Each row below holds a small network's activations on one input, seen along a few directions.
Each table varies a few parts of the input and shows all the possible inputs, shuffled.
Descriptions start from the smaller parts, as in this example, which fits no table here: ring(5) and (point or line(11) or (values(3) and line(4))).
Shared parts are said once, and a part with two or three values counts as separate values.
In the rows, zero is written as 128.

A family of inputs:
R1: [ 80 156  28 102 163 156 131 147 104 102 149]
R2: [141 116 133 119 121 115 143 109 142 140 149]
R3: [129 114 138 100 113 144 143 112 142 141 154]
R4: [143 137 151 148 144 109 130 128 142 129 125]
R5: [148 132 155 151 128 129 110 145 123 138 109]
R6: [111 124 156 131 132 130  98 144 126 126  99]
R7: [147 113 130 147 105 111 140 110 123 124 117]
R8: [124 119 132 123 104 112 145 109 138 127 139]
R9: [134 134 154 152 115 127 112 144 120 127  98]
R10: [125 141 151 150 129 106 131 128 138 120 117]
R11: [164 111 131 142 119 115 137 110 127 136 124]
R12: [109 157  37  96 178 161 129 149 103 115 160]
R13: [125 124 158 127 145 138  98 146 124 138 109]
R14: [112 116 137 105  97 139 144 110 140 127 145]
What is each input in this table made of?
> values(2) and (point or line(6))
The inputs of R11 and R7 match in every part but the values(2) part. If R3 is changed in the same way as R11 into R7, which row does it become?
> R14
Which other rows does R1 become when the values(2) part takes its other values? List them by row number.
> R12

A family of inputs:
R15: [138 151 114 110 162 140 111 159 122 124 133]
R16: [183 112 230 173 112 117 120 135 145 171 103]
R17: [129 151  79 151 148 134 111 138 106 107 102]
R18: [ 91 139 120 126 135 135 106 151 126 121 136]
R19: [126 149 122 101 147 155 108 145 122 148 154]
R20: [ 89 114 129 105 114 156 125 128 136 114 133]
R21: [165 157  93 143 177 150 118 142  95 135 127]
R22: [151  99 108 100 102 132 149 115 140 133 151]
R23: [102 163 119 111 118 143 107 149 132 115 132]
R24: [148 126 118 108 138 104 161  89 154 129 153]
R25: [139 141  83 147 165 133 107 139 106 123 111]
R26: [153 139 128 127 138 113 166  90 137 140 172]
R27: [101 163 106 121 133 128 117 153 111 104 105]
R28: [110 115 136  94 132 167 128 122 136 129 139]
R29: [ 99 147 102 118 142 118 112 150 107 110 113]
R30: [118 134 107 118 166 127 124 160 125 135 118]
R31: [156  88 214 169 112  82 106 113 137 158  81]
R32: [104 124 116 102 151 131 107 143 122 127 141]
R33: [129  90 111 116 103 119 153 105 113 135 150]
R34: [137 100 221 193  91  84 115 124 132 137  84]
R35: [155 146  86 139 168 149 108 137 119 125 108]
R36: [118 142 115 147 106  95 175 100 147 114 147]
R37: [ 95 137 107 129 161 118 118 148 101 135 111]
R38: [167 100 226 171 112 102 116 129 149 153  88]
R39: [127 104 100 118  83 120 151 105 124 134 138]
R40: [ 96  95 130  98 136 150 128 121 128 130 135]
R41: [132 167  86 162 138 140 117 148 111 102 101]
R42: [ 92 130 136 114 104 164 132 134 137 101 133]
R43: [152 125 222 176  75  97 108 130 154 124  75]
R44: [125 118 111 123  73 128 162 116 127 121 140]
R45: [113 134 125 109 155 142 116 146 132 135 139]
R46: [137 113 111 121 135  94 158  83 145 123 152]
R47: [117 126 145 101 132 174 131 131 127 128 156]
R48: [153 113 120 116 104 141 156 112 116 148 166]
R49: [134 130 104 123 113  97 152  91 160 109 149]
What is each input in this table made of?
> line(5) and (point or line(6))
The inputs of R24 and R36 match in every part but the line(5) part. If R45 is changed in the same way as R24 into R36, which row does it become?
> R23
Which other rows agree with R40 in the line(5) part? List them by row number.
> R25, R31, R32, R33, R37, R46
